Each row below holds a small network's activations on one input, seen along a few directions.
In each table, some parts of the input vary, and every possible input appears once, in random order.
A made-up example of a description, with smaller parts first: one of 6 places along a line, together with either a single point or (one of 2 separate values, together with one of 5 places around a ring) or one of 11 places around a ring.
Shared parts are said once, and a part with two or three values counts as separate values.
In the rows, zero is written as 128.

Other details of the inputs shift rows strongly along two fixed directions, in all tables alike. That doesn't count.

A family of inputs:
x1: [145 122 218 147  88 207 199 158 153 160 138]
x2: [145 154 115 147  89  80  71  40 183  63  87]
x3: [116 120  79  96 183 100 118 197  93 181 158]
x4: [180 153 159 107  84  80  98 104 194  46 111]
x5: [167 145 136 135  98  87  76 100 205  39 103]
x6: [145 151  92  74 145  22  46 129 147  75 106]
x7: [ 88 127  50 117 173 107 114 144  73 196 156]
x8: [171 144 137 139  91  85  89  77 167  38  83]
x9: [ 76 106  93  85 191 134 102 171  73 116 169]
x10: [176 157  96 171  73  63  86  49 175  92  77]
x11: [108 107 179 187 114 239 190  97 142 129 142]
x12: [100 125 177 184  97 222 181  96 137 178 118]
x13: [ 94 128 129  46 174 107 114 192  90 143 173]
x14: [ 50 119  79  96 186 132  90 134  86 153 170]
x15: [ 84 125  56 111 173 106 112 144  71 197 152]
x16: [ 91 124 120  47 178 118 114 193  97 132 183]
x17: [146 117 189 184  96 212 197 159 156 182 120]
x18: [ 65 126  83  93 172 111 105 138  72 182 143]
x19: [147 120 215 153  85 206 200 160 150 166 138]
x20: [145 153 113 149  89  87  70  40 187  58  94]
x21: [159 157 109 160  76  68  82  51 169  89  74]
x22: [146 114 153 211  97 218 220 106 132 177 128]
x23: [ 90 122 109  72 182 105 107 191  90 166 147]
x24: [170 120 192 174  87 208 214 162 157 179 151]
x25: [ 78 109  97  79 189 134 105 167  73 120 164]
x26: [136 113 165 200  97 216 214 107 127 173 121]
x27: [198 145  95 170  84  62 111  51 169  71  82]
x28: [ 77 119 109  69 188 125 100 186 106 138 166]
x29: [ 75 117  89  84 190 115 121 137  62 153 152]
x30: [ 81 116  86  87 184 109 124 140  61 157 147]
x31: [ 74 126  71 102 171 104 107 141  68 191 146]
x32: [187 148 111 163  80  62 105  48 167  63  78]
x33: [212 152 142 130  73  59 107 111 187  77 105]
x34: [129 118 213 149  95 227 193 156 166 129 157]
x35: [118 122 209 162 105 223 182 148 162 155 123]
x36: [ 94 111  91  88 177 109 115 174  57 154 143]
x37: [ 94 122 106  78 178 101 107 193  89 169 145]
x38: [ 54 127  88  87 179 119  97 133  76 168 151]
x39: [155 108 163 205  96 222 210 138 129 167 126]
x40: [100 121 100  81 180  98 110 195  88 175 149]
x41: [164 141  66  98 136  13  56 114 114  68 100]
x42: [190 154 161 111  81  72 102 105 187  61 104]
x43: [130 109 192 179  97 223 195 132 128 150 113]
x44: [164 144 118 146  97  86  89  40 180  30  95]
x45: [108 110 185 178 112 232 195  93 138 138 130]
x46: [164 149 125 144  94  75  92  42 171  41  84]
x47: [146 108 176 196  93 220 205 138 126 163 117]
x48: [127 122  99  69 171  92 126 202  86 174 176]
x49: [150 116 183 189  98 214 199 159 158 184 124]
x50: [ 76 119 110  66 189 119 100 185 100 145 159]
x51: [172 150  96  66 129   8  67 144 136  86 128]
x52: [170 139 134 140  93  90  87  74 173  30  89]
x53: [ 86 113  99  80 185 119 112 168  61 141 149]
x54: [179 147 116 158  81  66 104  49 165  62  74]
x55: [151 107 169 200  95 222 208 139 128 167 121]
Each input here is: one of 5 places along a line, together with one of 11 places along a line.
Changing only the place on the line of 11 turns x1 into x42. The same change can be made to x30. Which row results?
Answer: x29
A walk changes only the place on the line of 11. It starts at x3 and steps to x49. List the rest of the walk in order.
Answer: x17, x40, x37, x23, x6, x35, x50, x28, x5
A walk changes only the place on the line of 5. It starts at x14 and steps to x11. List the rest of the walk in order.
Answer: x9, x5, x34
Which other rows does x43 become when the place on the line of 11 takes its other values? List them by row number.
Answer: x8, x9, x25, x36, x39, x41, x47, x52, x53, x55

A family of inputs:
x56: [118 121  52  88 182  68 104 132  75 139 156]
x57: [120 124 184 140 103 184 153 131 171 135 145]
x58: [187 131 158 163  98 139 171 119 181  95 120]
x59: [ 83 142  80  77 165  79  68 118  90 137 153]
x60: [147 142 182 158  96 158 151 108 212 107 120]
x61: [160 143 103 152 116  83  99 102 144 130  93]
x62: [ 85 121 135  32 206  75 118 152  68 124 125]
x63: [ 39 122 119  98 165 168 141 155  64 196 180]
x64: [ 95 132  95  54 184  82  78 162 116 132 166]
x65: [ 63 124 117 123 174 177 153 141 110 193 163]
x66: [137 136  80  82 168  43  84 174 130 137 123]
x67: [ 80 120 144 144 142 198 159 123 123 182 152]
x68: [100 108 110 120 157 167 171 146  62 184 169]
x69: [123 138 190 131  85 183 154 125 165 130 139]
x70: [190 145 129 132 100  66  91 122 178  99  90]
x71: [181 138  86  85 140  34  85 125 142  70 132]
x72: [157 146  90  78 129  27  60 150 126 110 111]
x73: [130 129  87  77 149  59  56 144 111  64 123]
x74: [168 143 178 155  62 145 151 137 165 131  97]
x75: [ 82 108 108 150 179 177 147 146  98 154 138]
x76: [ 99 109  95 125 182 162 180 153  80 188 167]
x77: [ 96 123 151 158 115 183 149 102 140 156 144]
x78: [126 129 105 141 122 120  96  98 117  91 107]
x79: [179 131 172 163  74 136 140 128 180 129  97]
x80: [161 119 172 184  97 178 154 121 193  80  97]
x81: [161 116 177 179  89 182 146 116 185  82 100]
x82: [ 82 112 184 130 151 179 195 103  88 160 105]
x83: [ 94 127  64  84 168  74  88 157  63 175 135]
x84: [171 148 108 162  88  62  89  84 157 105  83]
x85: [166 133 148 174  66 153 172  78 142 112 116]
x86: [198 140 136 139  89  65 109 103 168  57 121]
x87: [145 144 100  86 125  58  56 131 126  48 109]
x88: [103 123 137 145 110 177 166 145  95 200 125]
x89: [107 110 132 170 135 186 148 119 123 135 122]
x90: [169 134 183 154  78 173 185 130 141 117 135]
x91: [169 161 149 120  79  80  79  82 199  58 110]
x92: [ 83 106 141 152 127 208 160 136  89 156 135]
x93: [119 121  54  90 167  67 102 126  78 131 154]
x94: [209 154 139 135  75  69 105  94 168  49 109]
x95: [132 128 131 171 124 165 167 126 142 181 104]
x96: [ 72  95 132 107 180 180 140 203  73 159 172]
x97: [ 89 102 138 167 138 205 157 133 100 155 136]
Changing only one part turns x56 into x71. The same change can be made to x61. Which row results?
Answer: x70
Changing only one part turns x57 into x77. The same change can be made to x62. Which row results?
Answer: x82
What do these inputs look like to the network?
Answer: one of 2 separate values, together with either a single point or (one of 4 separate values, together with one of 5 places along a line)
Which other rows does x66 become when the choice among 4 separate values takes its other values? List them by row number.
Answer: x58, x60, x80
Which other rows does x65 become when the place on the line of 5 takes its other values? List them by row number.
Answer: x59, x63, x67, x77

A family of inputs:
x98: [153 142 154 161  82 132 128  82 173 105 101]
x99: [122 113 187 179 100 221 192 114 135 146 125]
x100: [100 116 122 126 155 157 137 139 102 143 143]
x101: [112 119  97 119 153 122 127 148  94 160 141]
x102: [142 137  85 110 139  61  96 118 115 115 119]
x103: [114 123 109 124 146 134 140 146  96 162 139]
x104: [ 95 122 133 124 140 156 140 139 111 164 140]
x105: [112 117 114 130 148 144 147 147  98 168 142]
x106: [144 134 114  73 146  66  84 154 130  79 139]
x107: [117 125 160 104 135 151 141 177 132 151 146]
x108: [133 121 141 108 142 138 149 185 116 153 151]
x109: [150 141 142 155  91 122 118  85 172 102 103]
x110: [152 137 134 148 100 117 119  85 155  78 104]
x111: [149 141 146 164  88 133 123  87 176 105 101]
x112: [123 132  82  96 155  67  79 114 114  91 126]
What do these inputs look like to the network?
Answer: one of 3 separate values, together with either a single point or one of 4 places along a line
Changing only the choice among 3 separate values turns x102 into x98. The same change can be made to x105. Which row results?
Answer: x109
Which other rows does x100 become when the choice among 3 separate values takes its other values? List them by row number.
Answer: x101, x111
Which other rows does x100 become when the place on the line of 4 takes its other values? List them by row number.
Answer: x99, x110, x112

A family of inputs:
x113: [168 144 202 191  49 189 178  98 189 139  96]
x114: [ 97 110 200 148 116 241 191 153 132 176 150]
x115: [115 116  99  82 169 109 113 158  93 114 147]
x116: [144 146 139 111 105 100  95 103 160  86 112]
x117: [124 143  85 143 106  97  98  64 135  91 121]
x118: [ 78 110 124  87 182 147 139 184  87 159 169]
x119: [171 141 110 131 110  71 103 118 152  93 108]
x120: [ 95 128 112  90 165 125 124 176  87 184 156]
x121: [162 142 113 127 113  74 106 121 152 103 113]
x122: [145 128 150 137 117 147 139 129 139  97 126]
x123: [173 141 110 131 111  80 109 120 143  95 109]
x124: [ 95 118 121  82 163 116 109 156 111 135 152]
x125: [140 127 151 146 101 140 146 130 152 148 120]
x126: [175 138  99 123 115  74 108 116 142  91 108]
x127: [133 141  84 156 128  97  80  79 158 105  99]
x128: [117 112 190 175 112 229 206 161 133 201 146]
x129: [ 64 100  96 123 170 154 128 148  48 177 138]
x130: [167 124 199 187  69 193 172 103 184  92 108]
x131: [147 141 131 114 123  84  89 115 156  76 119]
x132: [ 97 104 101 116 179 143 148 137  56 180 166]
x133: [ 81 134  71  86 183  77 105 116  79 142 127]
What do these inputs look like to the network?
Answer: either one of 5 separate values or (one of 2 separate values, together with one of 8 places along a line)
Which other rows does x131 become when the choice among 2 separate values takes its other values? List them by row number.
Answer: x128
Which other rows belong to the same alternative as x117? List them by row number.
Answer: x127, x129, x132, x133

A family of inputs:
x134: [ 79 100 110 150 174 199 170 150  90 188 173]
x135: [ 76  99 106 149 169 201 142 160  87 172 159]
x136: [112 122 161 134 116 165 123  71 151  52 119]
x137: [111 127  46 104 178  61  71 124  91  93 114]
x138: [144 147 133 159  95 118 115  91 191 137 114]
x139: [178 132 151 153  96 133 115 149 184  95 117]
x140: [107 147  67  86 162  45  58 135 119 129 108]
x141: [165 131 118  96 130  57 104 156 114  98 111]
x142: [194 140 151 144  77 113 151 122 166  99 127]
x143: [185 132 148 151  99 120 136 136 190 103 130]
x144: [144 139 158 155  81 119 131  94 149 137  81]
x145: [125 109 153 101 154 162 188 190  75 189 164]
x146: [109 107 145 115 166 182 170 217  95 177 150]
x147: [ 72 144 147  69 148 109  81 116 133 102 141]
x148: [117 149  97 103 124  87 110 117 119 157 139]
x149: [ 84 106 109 139 157 195 188 142  65 186 174]
x150: [114 127 153  55 153 112 101 156 129  71 156]
x151: [127 129  57  91 167  48  94  99  66 108 127]
x152: [153 120 131 177  99 128 138  78 125  93  86]
x153: [156 148 152 143  83 110 140  77 147 142  96]
x154: [137 133 196 212  59 224 163 108 201 162 101]
Changing only one part turns x141 into x152. The same change can be made to x143. Which row results?
Answer: x134
What do these inputs look like to the network?
Answer: one of 3 separate values, together with either a single point or one of 6 places around a ring
Which other rows does x137 become when the choice among 3 separate values takes its other values? List them by row number.
Answer: x140, x146
Which other rows does x135 become when the choice among 3 separate values takes its other values? List them by row number.
Answer: x139, x154
